Each row has a name. After each piece below comes the name of the row it's from, unless a question asks for something else. Each question is about the rows just above it.

Zegez: [-2.70 -0.67  5.34  3.68 -0.82 -1.43 -5.58 -2.40 -0.70 -3.07 -2.39  1.81]
dala: [ 3.79 -0.81  4.12  0.50 -3.54  1.27 -6.21 -3.39  0.24 -2.90 -5.65  4.05]
Bipe: [ 5.32 -1.45  4.30  2.92 -3.30  3.30 -7.17 -7.81  4.45 -3.48 -5.61  3.58]
kabab: [-2.01 -1.65 -0.99  2.69  3.65 -1.37 -0.87  5.15  2.34 -1.76 -3.65 -2.91]
beme: [ 3.79 -0.81  4.12  0.50 -3.54  1.27 -6.21 -3.39  0.24 -2.90 -5.65  2.97]
Petir: [-2.69  1.47  3.85  5.19  2.56 -3.57 -4.75  6.32 -0.98 -6.35 -3.42  0.10]
Vobe: [-3.16  3.34 -6.33 -3.21  4.43  0.14  4.72  4.32 -2.59  3.21  6.27 -2.80]
Semov: [-2.70 -0.67  5.34  3.68 -0.82 -1.43 -8.28  2.58 -3.91 -1.03 -1.25  5.68]
dopun: [-2.70 -0.67  5.34  3.68 -0.82 -1.43 -8.28  1.16 -4.88 -6.18 -4.48  6.12]
The row with [-2.70 -0.67  5.34  3.68 -0.82 -1.43 -8.28  2.58 -3.91 -1.03 -1.25  5.68] is -> Semov
Which entry of dala is missing from [-0.81  4.05  4.12  0.50 -3.54  0.24  1.27 -5.65  3.79 -2.90 -3.39]? -> [-6.21]
find: [-2.70 -0.67  5.34  3.68 -0.82 -1.43 -8.28  1.16 -4.88 -6.18 -4.48  6.12] -> dopun
Which row holds [ 3.79 -0.81  4.12  0.50 -3.54  1.27 -6.21 -3.39  0.24 -2.90 -5.65  4.05]? -> dala
Shuffled dopun with one entry gone: [ 3.68 -2.70 -1.43  6.12 -8.28  5.34 -4.48 -0.67 -0.82  1.16 -6.18], missing -> [-4.88]

Bipe: [-0.23  0.59 -0.41  0.21  0.33  0.80 -0.35 -0.59  0.17  0.03  0.49 -0.29
 -0.70 -0.94  0.88 -0.42 -0.42  0.08 -0.52 -0.87  0.01 -0.07 -0.25  0.63
  0.33 -0.05 -0.22  0.03 -0.10  0.28 -0.54 -0.14  0.28 -0.52  0.34 -0.01]
beme: [-1.07  3.20 -3.66  1.77  2.65  5.04 -0.88 -1.24  0.42  2.93  0.04 -0.76
 -5.37 -7.03  3.84 -0.51 -1.32  0.24 -1.80  0.10 -0.25 -0.17 -1.55  5.65
  0.11 -0.09 -2.21  0.06  0.06  2.40 -1.53 -2.00  1.24 -3.87  3.75 -0.78]
Petir: [-0.23  0.59 -0.41  0.21  0.33  0.80 -0.35 -0.59  0.17  0.03  0.49 -0.29
 -0.70 -0.94  0.88 -0.42 -0.42  0.08 -0.52 -0.87  0.01  0.00 -0.25  0.63
  0.17 -0.05 -0.22  0.03 -0.10  0.28 -0.54 -0.14  0.28 -0.52  3.15 -0.53]
Bipe without one entry, shuffled: [ 0.28 -0.42  0.03 -0.54 -0.70 -0.29 -0.01 -0.07  0.88  0.63 -0.94  0.49
  0.33 -0.23  0.17 -0.41  0.59 -0.59 -0.25  0.80  0.01 -0.10  0.03 -0.22
 -0.35 -0.52 -0.87 -0.52 -0.05  0.21 -0.14 -0.42  0.08  0.28  0.33]. Gone: -> [0.34]
Shuffled Petir with one entry gone: [-0.42  0.80 -0.41 -0.29  0.59 -0.94 -0.05 -0.14  0.63 -0.23  0.21 -0.22
  0.00 -0.54  0.03  0.28  0.03 -0.42 -0.59 -0.10  0.49 -0.35 -0.25  0.08
  0.88  0.17 -0.52 -0.52  0.17 -0.70  0.28  0.33 -0.87  3.15 -0.53], missing -> [0.01]
Shuffled beme with one entry gone: [-1.32 -7.03 -1.80 -0.25  2.65 -0.09  0.06  3.84 -1.24  0.24 -1.53 -0.76
 -0.88 -2.21 -0.51  0.04  0.10 -1.07  2.93  3.75 -1.55  2.40  0.42 -0.17
  0.11 -2.00  0.06  1.24  5.65 -0.78 -3.87 -3.66  5.04  3.20 -5.37], missing -> [1.77]
find: [-0.23  0.59 -0.41  0.21  0.33  0.80 -0.35 -0.59  0.17  0.03  0.49 -0.29
 -0.70 -0.94  0.88 -0.42 -0.42  0.08 -0.52 -0.87  0.01  0.00 -0.25  0.63
  0.17 -0.05 -0.22  0.03 -0.10  0.28 -0.54 -0.14  0.28 -0.52  3.15 -0.53] -> Petir

Vobe: [ 4.06 -2.76 -0.24 -4.08 -0.71 -3.92 -3.28 -2.79  2.25]
Razuk: [-1.01  4.44  1.70 -1.17 -1.04  7.74  4.43  7.34 -2.08]
Petir: [-1.58  1.02  0.40  5.24 -1.19 -5.34  8.33  7.32 -6.31]
find: [ 4.06 -2.76 -0.24 -4.08 -0.71 -3.92 -3.28 -2.79  2.25] -> Vobe
Razuk without one entry, shuffled: [-2.08 -1.01 -1.04 -1.17  7.34  4.43  1.70  7.74]. Gone: -> [4.44]

dala: [-0.98  6.54 -4.60 -2.92 -0.26 -2.77]
Razuk: [-0.98  6.54 -4.60 -4.49  4.36  0.56]
bivul: [ 4.37  6.54 -4.60 -1.95  4.36  0.56]
Semov: [2.00 1.88 1.55 3.86 4.65 6.04]
find: [2.00 1.88 1.55 3.86 4.65 6.04] -> Semov
find: [-0.98  6.54 -4.60 -4.49  4.36  0.56] -> Razuk
Shuffled bivul with one entry gone: [-4.60  4.37  6.54 -1.95  0.56], missing -> [4.36]
Semov without one entry, shuffled: [3.86 2.00 4.65 1.55 1.88]. Gone: -> [6.04]
Which row holds [ 4.37  6.54 -4.60 -1.95  4.36  0.56]? -> bivul

Razuk: [ 2.10 -7.44 -3.08  2.41]
Semov: [-6.88  5.17  3.84 -5.90]
Zegez: [0.79 5.81 2.52 2.84]
Bipe: [-1.34  2.00  0.81 -2.36]
Vobe: [-3.73 -3.07  0.62  1.18]
beme: [ 0.55  1.08 -3.96 -2.79]
dopun: [-0.27 -0.71 -0.86  2.47]
Which row holds [-1.34  2.00  0.81 -2.36]? -> Bipe
Which row holds [-6.88  5.17  3.84 -5.90]? -> Semov

Vobe: [-5.93  1.48 -2.68  2.81 -0.55]
Zegez: [-0.83  3.99  3.19 -4.82  3.17]
Petir: [-1.47 -2.31 -3.67 -2.32 -7.38]
kabab: [-0.81 -1.59 -3.26  0.16  8.06]
The row with [-1.47 -2.31 -3.67 -2.32 -7.38] is -> Petir
Shuffled Petir with one entry gone: [-2.32 -1.47 -3.67 -7.38], missing -> [-2.31]
The row with [-0.81 -1.59 -3.26  0.16  8.06] is -> kabab

